These are the activations of a small neural network, seen along a few directions. Each row is one input.
Each table varies a few parts of the input and shows all the possible inputs, shuffled.
A made-up example of a description, with smaller parts first: one of 2 separate values, together with either a single point or one of 9 places around a ring or (one of 4 places along a line, together with one of 5 places around a ring).
Shared parts are said once, and a part with two or three values counts as separate values.

Other details of the inputs vary at random and push rows far along two fixed directions, the same in every table; ignore that.

Table:
x1: [ -6  -1   4   9 -36 -18 -56 -43 -15 -50  16  41 -44 -34]
x2: [-12  26  -2  16 -35  -7 -20 -39 -24 -22   6   0  -5 -35]
x3: [ -3 -18   7 -17  24  19  19  68  21  50 -13  -2  17  33]
x4: [ -4  89  -6  32  -4   3  21 -55 -10  25 -15 -38  42  -2]
x5: [  1 -22  17 -13  23  27  33  68   6  40 -17  -5  15  27]
x6: [-10 -11   0 -22  63   2  53  18   1  34 -19 -42   1  20]
x7: [ 11  43   0   4  12  23  44   1   1  42 -28 -43  42  25]
x8: [ -9 -17 -13   3  -8 -20 -26  -4   3 -38  14  22 -12 -14]
x9: [ -4   7   4  -6  21   9  24  38  21  45 -24 -10  30  29]
x10: [ -6 -45  -6  40  -8 -34 -12 -70   5 -48  33   2 -46 -52]
x11: [  6 -41  19 -23  38  14  25  71  24  15  -6  35  -8  41]
x12: [ 16 -37   3 -15  13   6  15  38   5  -8   2  16 -10  23]
x13: [  4  80 -10  21 -23  13  17 -50 -18  28 -15 -51  36  -8]
x14: [  1  34 -20  14 -33 -13 -39 -64 -15 -27  21 -19   4 -32]
x15: [  2  41 -13  10 -38 -18 -42 -64 -11 -22  13 -12  -3 -34]
x16: [  0  -8  19 -11  29  22  47  57   9  44 -25  -7  27  33]
x17: [ 10 -80   8 -26 -13   3 -34  33  -5 -44  21  49 -52   2]
x18: [ -5  40  -2  17  -8   8  -1 -25  -9   9   3 -10  11  -3]
x19: [ 10  33 -18   6   1  -6   2 -27   3   1   3 -23  26  -3]
x20: [ -7 -68  10 -25 -14 -15 -49  39  10 -28  14  63 -51  -6]
x21: [ -4  31  -7  21  -1  -1  19 -16 -11  -7  -6 -21  24 -12]
x22: [ 10 -76   8 -34  -3 -16 -42  26  10 -41  22  57 -43   4]
Description of these inputs: either one of 2 separate values or (one of 4 places along a line, together with one of 5 separate values).
A walk changes only the place on the line of 4. It starts at x13 and steps to x17. List the rest of the walk in order. -> x7, x12

Table:
x23: [ -1  34  -8  14  15   0  23 -18  14  42  -6 -40  32   5]
x24: [ -5  36   0  20  -3   7  23 -26 -17   8 -10 -28  16  -9]
x25: [  7  -3  -2 -11  -6  -2 -14  -1   4   2   4   1  -3   2]
x26: [-13 -28   1  15 -24 -21 -34 -30 -14 -56  19  33 -41 -37]
x27: [ -2  47  -7  15 -11   9  12 -16 -15   2 -12 -19  26  -2]
x28: [ -2  27   9  13   3  14  23  14   4  34 -16 -12  25  12]
x29: [ -1  30   2   7 -10   4  -6  -1   5  22  -4  -2  16   3]
x30: [ -9 -31  -5  14 -14 -27 -32 -42  -5 -54  25  23 -41 -37]
x31: [  9 -46  11 -27  31   9  21  53  19  30  -1   5  -7  29]
x32: [ -2 -14  -4  -4 -38 -12 -55 -24 -16 -51  19  35 -34 -26]
x33: [  2  48  -8   3 -11   8  -1  -9  -7  11  -9 -16  27   5]
x34: [ 16 -62  15 -48  33  12   7  88  29  24  -6  31  -7  48]
x35: [ 10 -66  31 -34  25  26  21  96  14  25 -13  40 -17  43]
x36: [ -2  35  -8  19   8   2  28 -36  -8  14  -7 -42  19  -7]
x37: [ -3  30 -12  14  13  -1  26 -27  -6   4  -6 -35  20  -3]
x38: [  3  14 -13  -1  11  -3   9 -12   4   6   0 -23  16   4]
x39: [  0  -3  -2  -4  -5  -8 -16  -1  13   9   7   6   0  -1]
x40: [ -7 -47   0  -3 -16 -16 -34  -8 -17 -73  16  43 -46 -26]
What is each input in this table made of? -> one of 3 separate values, together with one of 6 places around a ring
The inputs of x32 and x29 match in every part but the choice among 3 separate values. If x24 is changed in the same way as x32 into x29, which row does it become? -> x26
Change only the choice among 3 separate values in x28. List by row number the other rows that result. -> x27, x35

Table:
x41: [-10 -35  -4   5 -30 -24 -53 -16   1 -51  22  47 -34 -26]
x42: [ 10 -19   6   1  44   6  55  34  23  37  -3 -18  15  34]
x43: [  -7   68  -28   44  -23  -19   11 -103  -29  -21    4  -63   27  -52]
x44: [ 17 -49   5 -31   2   8 -21  48  14  -6   5  33 -20  16]
x45: [ -4  87 -14  20  -3  16  33 -24 -14  29 -24 -50  57  10]
x46: [ -1 -14 -13   1 -41 -24 -66 -43  -3 -42  30  27 -28 -29]
x47: [-12   1  -8   5 -24 -25 -44 -29 -13 -49  14  30 -23 -28]
x48: [  1  27  20  -6  27  25  49  47  11  73 -28 -17  29  34]
x49: [-13 -28 -15   7  -3 -28 -36 -48 -14 -62  31   8 -36 -39]
x50: [  0 -14  24  -6  14  22  23  49  18  53 -12   9  11  25]
x51: [  4 -51   9 -17   2   0 -17  50  10 -26   4  43 -23   9]
x52: [ 10 -33  10 -37   9  -1 -16  46  17   9   3  27 -16  20]
x53: [  0  80  -8  25  34  13  69 -42  -1  60 -30 -84  65  12]
x54: [  6 -41  22 -11   4  15   2  49   2   1  -2  30 -18  14]
x55: [  6  10  17 -10  20  34  44  52  -2  47 -27  -9  23  39]
x56: [  0  82 -32  22 -51 -11 -36 -97 -31 -42   9 -33  16 -41]
x57: [ -6 -71   9 -13  20  -6   2  27  11  -9   5  21 -45   3]
What is each input in this table made of? -> either one of 5 separate values or (one of 3 separate values, together with one of 4 places along a line)
Change only the choice among 3 separate values in x51. List by row number the other rows that result. -> x44, x54
Which other rows belong to the same alternative as x42? List them by row number. -> x43, x49, x53, x57
